Small tables with named rows and columns. After each table, cells are looked up by row and column.

tas =
	kovot	kat	baleke	duz	kude
fom	71	86	118	106	105
sopeli	89	196	143	46	58
vis	89	88	84	94	89
muni	87	85	92	95	89
rin	92	95	93	88	82
kug	89	99	91	99	88
nuluba	92	82	95	107	97
gukomur	85	85	87	96	99
bez	107	90	85	102	95
giv	107	80	113	113	112
lasuvof	94	93	89	86	88

What is the kat of fom in tas?
86
What is the baleke of nuluba in tas?
95
What is the baleke of gukomur in tas?
87
What is the kude of vis in tas?
89
What is the baleke of muni in tas?
92
What is the kude of nuluba in tas?
97
What is the kat of rin in tas?
95
What is the baleke of giv in tas?
113
What is the kat of muni in tas?
85
What is the kude of fom in tas?
105
What is the duz of kug in tas?
99
What is the kovot of muni in tas?
87
What is the kude of muni in tas?
89

pezokur =
cols = nezup, mufu, negi, tivadu, pubafud, kek, diseni
pumen: [188, 67, 99, 83, 94, 80, 71]
rovofig: [188, 70, 81, 74, 79, 80, 77]
bala: [188, 42, 79, 67, 126, 73, 57]
deg: [188, 68, 111, 97, 189, 62, 87]
zofepa: [188, 67, 80, 67, 69, 83, 76]
diz: [188, 43, 82, 72, 117, 76, 60]
somobi: [188, 70, 61, 59, 48, 86, 80]
mifuvak: [188, 40, 81, 72, 114, 76, 58]
tizav: [188, 66, 127, 109, 230, 54, 91]
luvumuv: [188, 70, 93, 79, 131, 74, 83]
zazi: [188, 75, 87, 84, 66, 73, 67]
doke: [188, 89, 86, 90, 60, 75, 73]
sogan: [188, 75, 59, 53, 20, 96, 76]

diz, negi -> 82
zofepa, pubafud -> 69
sogan, negi -> 59
zazi, nezup -> 188
tizav, mufu -> 66
diz, tivadu -> 72
rovofig, mufu -> 70
zofepa, kek -> 83
luvumuv, diseni -> 83
doke, tivadu -> 90
zofepa, diseni -> 76
sogan, kek -> 96
rovofig, negi -> 81
tizav, kek -> 54
zazi, diseni -> 67
doke, diseni -> 73
rovofig, diseni -> 77
zazi, mufu -> 75
Row with the largest pubafud: tizav

bip
fields: vidon, bom, rit, guzo, teteto, ninepef
gef: [0.354, 0.322, 0.477, 0.302, 0.484, 0.459]
zem: [0.326, 0.321, 0.408, 0.240, 0.338, 0.443]
vogi: [0.276, 0.438, 0.473, 0.258, 0.891, 0.445]
bek: [0.376, 0.466, 0.572, 0.229, 0.967, 0.642]
ribu: [0.156, 0.350, 0.533, 0.378, 0.729, 0.426]
seda: [0.433, 0.391, 0.419, 0.284, 0.381, 0.480]
magik: [0.245, 0.413, 0.323, 0.221, 0.348, 0.397]

vidon of ribu: 0.156
ninepef of magik: 0.397
guzo of magik: 0.221
ninepef of bek: 0.642
guzo of seda: 0.284
rit of zem: 0.408
vidon of gef: 0.354
vidon of magik: 0.245
ninepef of ribu: 0.426
rit of magik: 0.323
ninepef of zem: 0.443
guzo of ribu: 0.378
rit of gef: 0.477
teteto of magik: 0.348
bom of bek: 0.466
ninepef of seda: 0.480
bom of ribu: 0.350
vidon of vogi: 0.276
guzo of vogi: 0.258

bal =
|  | fefuli | ridup | kiv | lib | pok | doki | tefifur |
|---|---|---|---|---|---|---|---|
| neteba | 232 | 49 | 186 | 254 | 158 | 184 | 142 |
| lisi | 139 | 193 | 144 | 166 | 94 | 80 | 213 |
| lep | 136 | 137 | 156 | 138 | 123 | 114 | 168 |

What is the tefifur of lisi in bal?
213
What is the kiv of neteba in bal?
186
What is the lib of neteba in bal?
254
What is the doki of lep in bal?
114
What is the pok of lep in bal?
123
What is the ridup of neteba in bal?
49
What is the tefifur of lep in bal?
168
What is the doki of neteba in bal?
184
What is the lib of lep in bal?
138
What is the pok of neteba in bal?
158
What is the pok of lisi in bal?
94
What is the fefuli of lep in bal?
136
What is the lib of lisi in bal?
166
What is the fefuli of neteba in bal?
232

rineri.csv
,fatefa,bug,tezan
teg,214,160,182
pomumu,81,176,88
leluzil,142,91,96
mubit,195,59,120
pom,175,169,163

What is the fatefa of pom in rineri?
175
What is the tezan of mubit in rineri?
120
What is the tezan of leluzil in rineri?
96
What is the fatefa of pomumu in rineri?
81
What is the tezan of pomumu in rineri?
88
What is the tezan of teg in rineri?
182
What is the fatefa of leluzil in rineri?
142
What is the bug of leluzil in rineri?
91
What is the bug of pomumu in rineri?
176
What is the bug of pom in rineri?
169
What is the tezan of pom in rineri?
163
What is the fatefa of teg in rineri?
214

tafik =
cols = ritu, mit, sufa, vemaba, berive, linifa, mepesas, lalano, kenini
lol: [3371, 7532, 5859, 2416, 5479, 3991, 3754, 6655, 5453]
ket: [1202, 3424, 2480, 5211, 3208, 4764, 5890, 4870, 5255]
vig: [2364, 2581, 2490, 5890, 3113, 5294, 5812, 4423, 4762]
befud: [8897, 2032, 4893, 6613, 4507, 5927, 4178, 2748, 2901]

What is the kenini of befud in tafik?
2901
What is the sufa of vig in tafik?
2490
What is the lalano of vig in tafik?
4423
What is the mit of vig in tafik?
2581
What is the berive of ket in tafik?
3208
What is the lalano of ket in tafik?
4870
What is the vemaba of vig in tafik?
5890
What is the ritu of befud in tafik?
8897
What is the linifa of lol in tafik?
3991
What is the mepesas of befud in tafik?
4178
What is the sufa of lol in tafik?
5859
What is the mit of lol in tafik?
7532

